Here are a small network's activations along a few directions, averaged over the inputs that share one value of a field.
Values that are neighbours, or in one group, have similar rows; names and order tell nothing.
In the rows, 128 means zero.

Other fields vary at random and push rows far along two fixed directions, the same in every table; ignore that.

Field ZESOL:
zami: [121 143 126 142 114 176 135  90 115 129 125 157 120]
riro: [125 120 138 124 117 119 124 120 154 130 113 118 132]
tifi: [132 115 125 147 145 107 125 117 135 139 120 133 130]
pobo: [141 139 142 188 132 167 112  57 101 150 149 171 103]
vili: [119 129 122 139 120 173 118  90 138 127 116 151 130]
kof: [130 108 122 108 118 103 130 161 160 137 113 100 136]
kodu: [148 130 141 170 129  97 125 104 127 186 136 131  93]
vumi: [ 89 118 115  83 138 155  97 167 126  87 129 107 139]
fifed: [150 148 134 158 133 120 151  91 114 151 129 140 111]
mero: [139 128 135 164 140 128 123  97 114 146 133 148 108]
zise: [139 116 124  92 122  85 155 186 146 136 120 103 131]
segi: [162 136 141 154 127 113 147 111 138 147 121 133 146]
dakil: [125 122 135 151 111 155 125  94 139 124 125 157 145]
kebet: [ 79 152 100  78 106 197 112 167  87  68 138 130 119]
tidi: [135 112 128 130 149  94 124 151 148 119 134 121 155]
befeg: [141 122 130  94 125  85 151 155 144 128 121 103 142]
mize: [125 126 125  95 142 100 153 190 120  91 137  91 167]
rotuv: [ 66 122  95  82 112 197  78 168 104  65 131 123 133]
pekur: [128 162 124 143 120 165 124  82 101 135 143 142  96]
mafo: [166 111 157 120 160  24 151 162 151 165 127 101 123]
A value of ZESOL combines one of 5 hidden first parts with one of 4 second parts; all combinations occur once.
Changing only the second part turns tidi into vumi. pobo has the same second part as tidi; what does that change turn pobo into?
Answer: mafo
Changing only the second part turns pekur into mize. befeg has the same second part as pekur; what does that change turn befeg into?
Answer: segi
Changing only the second part turns vili into kof. zami has the same second part as vili; what does that change turn zami into?
Answer: zise

Field VIME:
vek: [160 152 131 128 126 130 138 100 128 114 131 139 140]
meki: [142 147 152 160 114 132 120  92 112 169 156 148  98]
mano: [121 106 129 157 130 132  85 103 154 144 125 150 116]
ripid: [ 76 138 113  86 150 176 114 164  79  74 127 134 113]
zeli: [118 109 133 113 118 125 130 139 163 151 106 131 135]
sol: [134 124 121 146 129 137 152 105 121 136 132 150 157]
fis: [130 142 124 144 137 136 120 105 107 145 143 123 106]
somom: [167  93 149 119 146   5 162 147 192 165 100  81 132]
luba: [ 98 134  89  65 115 117 127 231 109  71 133  76 145]
fozu: [133 136 138 161 116 190 131  95 115 110 125 147 139]
The values of VIME form 3 separate groups.
Which other values are in the same group as fozu? Give them in the order they are listed.
Answer: vek, sol
Which other values are in the same group as zeli? Give them in the order they are listed.
Answer: mano, somom
